Each row below holds a small network's activations on one input, seen along a few directions.
Each table varies a few parts of the input and shows all the possible inputs, shuffled.
A made-up example of a description, with smaller parts first: one of 8 places around a ring, together with either a single point or one of 9 places along a line or (one of 2 separate values, together with one of 6 places along a line).
Shared parts are said once, and a part with two or three values counts as separate values.

Other details of the inputs vary at random and push rows far along two fixed directions, the same in every table; ignore that.

Table:
row 1: [ -3  10   6 -13  -5  35 -15   6   4  17  -3  -9]
row 2: [  5  -3 -22  10  27 -29  11 -15  11 -22  -3  15]
row 3: [-12   0   5   1  -8  39  13  -3 -14  20   1 -13]
row 4: [ 20 -15  26   0  14   2  -7 -19   9 -11 -30  34]
row 5: [-10   0 -11   8  10 -38   3   0  -4 -24  26  -9]
row 6: [ -6   4 -22  -7   4   1 -11   2 -16  -9  11 -12]
row 7: [ 21  -2  40   7   7  -6  -8  -8   2 -22 -31  23]
row 8: [ -3   2   7  -1 -29  15 -10  16   3  23   2 -18]
row 9: [  7   2   8  -6 -36  20 -13  15  -8   9  -1  -9]
row 10: [ 31 -23  58   8  10 -23  33 -22  12   3 -38  55]
row 11: [  0  -9 -19 -10 -23  13  -7   2  -2  15  12  -3]
row 12: [ -6  15 -23  13   8 -20   5   4  -3 -23   9 -14]
row 13: [-16  -2  -7  13  16 -39   5   2   8  -9  24 -14]
row 14: [-12  12 -20  20  22 -33  11   3  12 -14   9 -16]
row 15: [ -7  -6 -22  -4  16 -37   0  -2 -10 -19  24  -1]
row 16: [ -3   9 -35   1  15 -18   2   2  -9 -18   7  -7]
row 17: [  0   5  -1 -17 -22  20  -8  12   7  27   8  -7]
row 18: [ 20  -7  46  -9  12  -3  -6  -8  19   1 -27  37]
row 19: [ 11  12  12  -5   6  19  -4   3  15   6 -25  11]
row 20: [ -9   8  -5   5  -9  40  20   1 -10  19  -9 -11]
row 21: [  3  -2 -16 -16 -23   7 -11  12 -15   9   9  -7]
row 22: [ -5  -9  -8 -11 -18  31 -17   1  -6  12   5  -3]
row 23: [-19  -9 -10  11  18 -27  34 -13  -6  -1  28  -3]
row 24: [ -7   8  13   3 -12  29 -17  10   0  13  -9 -20]
Each input here is: one of 4 places along a line, together with either a single point or one of 5 places around a ring.
Question: Changing only the place on the line of 4 turns row 4 into row 11. The same change can be made to row 3. Which row results?
Answer: row 10
Question: Which other rows does row 4 become when the place on the ring of 5 takes its other values? List them by row number.
Answer: row 1, row 6, row 7, row 24
Question: Which other rows agree with row 19 in the place on the line of 4? List them by row number.
Answer: row 2, row 12, row 14, row 16, row 20

Table:
row 25: [ -5   1 -15   6  41 -44  13 -13   9 -26  13  10]
row 26: [ 24   2  31   3   7   5   2  -4   8  -6 -44  30]
row 27: [ 14   0  25   1 -20  10 -11   7   6   6 -21   8]
row 28: [  2   0  13   0 -17  10 -19   8  -3   0  -5  -5]
row 29: [  6 -13  37   3   6   2  16 -12   6  12 -16  22]
row 30: [ 13   5  14   4  13 -19   6   0   9 -10 -18  13]
row 31: [  1   1 -12  15  19 -23  13  -8   7 -16  -5   3]
row 32: [-17  12 -29   2  10 -16  -2   8  -7 -11  26 -28]
row 33: [  2  -5   1 -10   1  11  -5  -3  -6   4  -2   9]
row 34: [ -1   0 -13  -6  -8  -9   6   5  -5   3  15  -6]
row 35: [  1  -9  -2   1  10 -34   6  -5  16  -1  11  10]
row 36: [-14   1 -34  -4 -26  28  -1   8 -15  16  21 -26]
row 37: [  3  -1  -2 -12  -8   7  -1   3   1  15   3   1]
row 38: [ 11   4   9  -2 -15  20  -2   5  -7   5 -19   7]
row 39: [ -5   6 -19   3  28 -41  16  -5  14 -12  18  -1]
row 40: [-12   7 -22   0   0 -14  -3   7 -13  -9  26 -22]
row 41: [-10  10 -11  -3 -25  58 -22  12 -16  13  -7 -27]
row 42: [  7   6  14  -2  -2  23 -12   3  -6  -3 -24   5]
row 43: [ -6   7  26  -3 -21  61  -3   6  -2  33 -15 -11]
row 44: [ -8   6  -3   4  -3  -1 -15   9   3  -4   5 -16]
row 45: [  0  -1  27  16  17 -12  20  -7   6  -4 -14   8]
row 46: [ -8   5 -23   4   7   5   6  -4   7   2   7  -8]
row 47: [ 14 -17  46  10  13 -22  25 -17   6  -5 -20  33]
row 48: [ -5  -2 -11   7  25 -17   4 -13   7 -16   5   4]
row 49: [ 15   0  25  -4 -11  24 -12   1 -11  -2 -28  15]
row 50: [ -6   5 -25   5  30 -36  19  -8  11 -14  15   3]
row 51: [-21   7 -27   1   9 -15  -7   5   7  -4  33 -25]
row 52: [-17   0 -30  -8   7 -17   0   2  -7   0  36 -18]
row 53: [-15   3 -24  -7 -33  19 -10  18  -6  20  27 -30]
row 54: [ -5  -7 -19   2  20 -40  13  -8  -6 -22  22   5]
row 55: [ -7   2 -16   9  23 -44  10  -3  22 -11  20  -2]
row 56: [  3  -7  -5  14  22 -37   9 -14  -2 -29   2  11]
row 57: [ 18  -9  30  -7  -1  -5  -5  -4  -2  -7 -17  23]
row 58: [ 27 -10  32  -5  -3   2   5  -7   3  -2 -34  37]
row 59: [-12  -6 -18   2   2 -31  -2   2  -1 -11  32 -12]
row 60: [-22   9 -48   5 -18  15   2  10 -16   7  30 -38]
row 61: [ 21  -1  40  -7  12   5 -10  -7  11  -5 -33  29]
row 62: [  0   3  -5 -18 -28  51 -10  10  -9  30  -6  -5]
row 63: [ 11  -9  10  -6 -10  25  -2  -6   2  14 -19  15]
row 64: [-16  -2 -26 -10 -18  37 -13   4 -15  17  18 -22]
row 65: [ -2  -5   8 -11 -18  23 -21   7   0  16   2  -4]
row 66: [ -6  -5 -13  -4 -17  24  -8   1 -15   4   8 -11]
row 67: [  6   9   4  -6 -23  23  -8  12  -8  12  -7  -9]
row 68: [  2  -2  31  11  -5   8  14  -3  -4   6 -14   5]
row 69: [ 17  -1  29   9   7 -18  -2  -1  20  -9 -27  20]
Question: Changing only one part turns row 55 into row 35. The same change can be made to row 25. Which row results?
Answer: row 33
Question: Changing only one part turns row 30 into row 34. The same change can be made to row 44. Which row results?
Answer: row 59
Question: Describe the family of inputs behind these rows.
Answer: one of 5 places around a ring, together with either a single point or (one of 2 separate values, together with one of 4 places along a line)
Question: Which other rows does row 32 become when the place on the ring of 5 takes its other values? List them by row number.
Answer: row 40, row 52, row 57, row 61
Question: Which other rows does row 27 become when the choice among 2 separate values takes its other values? List them by row number.
Answer: row 28

Table:
row 70: [ -2   1 -12  -6  -7   9   8   4   3  19   7  -3]
row 71: [  1   1  -9  -2 -18   2 -11   8   1   1   7  -8]
row 72: [  8  -1  29  -6 -24  31 -24   8   5  11 -17   2]
row 73: [-24  19 -34  -4  -3  24  -9  14  -1  15  23 -37]
row 74: [  7  -3  27  -7  -3  20   1  -1  11  21 -16  13]
row 75: [ -7  -3  -9   0 -23  26   4   5 -13  19   4 -13]
row 76: [  4  -5  -5   6  -1 -27   0   1  -2 -11   4   0]
row 77: [ 10  -1  25  10  14  -2  -2 -10  14 -12 -24  18]
row 78: [-13  -6   1   5  -6  10   7  -1  -7  12   9 -11]
row 79: [  3   1  32  -7 -16  39   1   3  -8  20 -17   5]
row 80: [ 11   2  33  -6 -10  13 -13   6  -4   2 -16   7]
row 81: [-11  15  -3  -1  -6  32  -6   9 -12   5   1 -21]
row 82: [ 26  -7  25  -2  16 -40   1  -6  21 -14 -23  35]
row 83: [ 20  -9  30   6  17 -30  26 -15   4 -12 -21  37]
row 84: [ 10  -1   1   5  16 -48  11  -3   1 -24   5  12]
row 85: [ 14  -8  14 -21 -21  34 -30   2 -11   7 -16  16]
row 86: [ 12  -8  19   0 -16  20   4  -4   5  12 -19  16]
row 87: [ -4 -10 -15 -14  -3  15  -1  -9 -12   8  12   3]
row 88: [-15  16 -43  -2   1   5   0  10   0   6  20 -26]
row 89: [ 12  -3   7 -16  -8  46 -22  -3 -10   3 -25  13]
row 90: [ 17 -14  38  10  17 -37  -1 -10  10 -20 -20  27]
row 91: [-17   1 -23  19  32 -43  14  -8   2 -24  21 -13]
row 92: [-16  12 -41   6  -6   7   0   6  -3  -2  21 -28]
row 93: [-16   5 -24  -2  12 -31  -2   7   9  -3  33 -19]
row 94: [ -8   9 -30  12  28 -43  22  -5  -3 -27  19  -7]
row 95: [  4  -3  -8  17  25 -38  15 -11   3 -25  -6  10]
row 96: [-25   1 -25   4  -6   6   8   2  -1  12  35 -27]
Question: Describe the family of inputs behind these rows.
Answer: one of 3 separate values, together with either a single point or (one of 2 separate values, together with one of 4 places along a line)
Question: Changing only the choice among 3 separate values turns row 72 into row 77. The same change can be made to row 85. Which row results?
Answer: row 89
Question: Which other rows agree with row 87 in the choice among 3 separate values? List them by row number.
Answer: row 70, row 74, row 75, row 78, row 79, row 83, row 86, row 96
Question: Which other rows does row 94 become when the choice among 3 separate values takes its other values? List them by row number.
Answer: row 83, row 84

Table:
row 97: [  5   1  -7  10   9 -14  10  -6  -2 -17  -6   7]
row 98: [ 10   3   2   9  24 -47  14  -4  17 -17  -4  14]
row 99: [ -8   3   2   6  -1  -4  -2   6  -6  -3   5 -15]
row 100: [ 10   0  19  -2   1   6 -13   2  15   4 -19  10]
row 101: [-4 -4 -3 -8 -2 -2 -9  0 -4 -1 17 -2]
row 102: [ -7   3 -20  -3   7   6  -7  -1   2   0   5  -7]
row 103: [-10   2  -6  -1  -6  33  10  -2  -7  19   3 -10]
row 104: [ -5   8 -11  10  -6  -8   4   7   0  -5   9 -15]
row 105: [-11   3 -14  -3  11   2  -4  -3  -5  -9  14  -9]
row 106: [-12   5   4   2 -12  24   8   5   1  24   5 -15]
row 107: [  9   1  33  -3  -1  13 -14   1   7   0 -18  10]
row 108: [ -4  -7  -3  -1  -7  -5  -3   1 -13  -1  11  -6]
row 109: [  7   4 -11   2  15 -15   8  -4   4 -10  -7   9]
row 110: [ -2  -2 -16   1 -12 -10   4   3  -7  -4  14  -7]
row 111: [  9 -13  27  -4  -9  16   9  -6   2  18 -14  20]
row 112: [  0   3 -17 -11 -18   9  -4  10  -4  11   8  -8]
row 113: [ -1  -4   1   7  16 -14   5  -8  -8 -16  -3   4]
row 114: [ 15  -9  19 -11  -8  10 -16  -2   8   8 -19  20]
Question: Changing only one part turns row 103 into row 106. The same change can be made to row 102. Which row results?
Answer: row 100
Question: Describe the family of inputs behind these rows.
Answer: one of 3 separate values, together with either a single point or one of 5 places around a ring
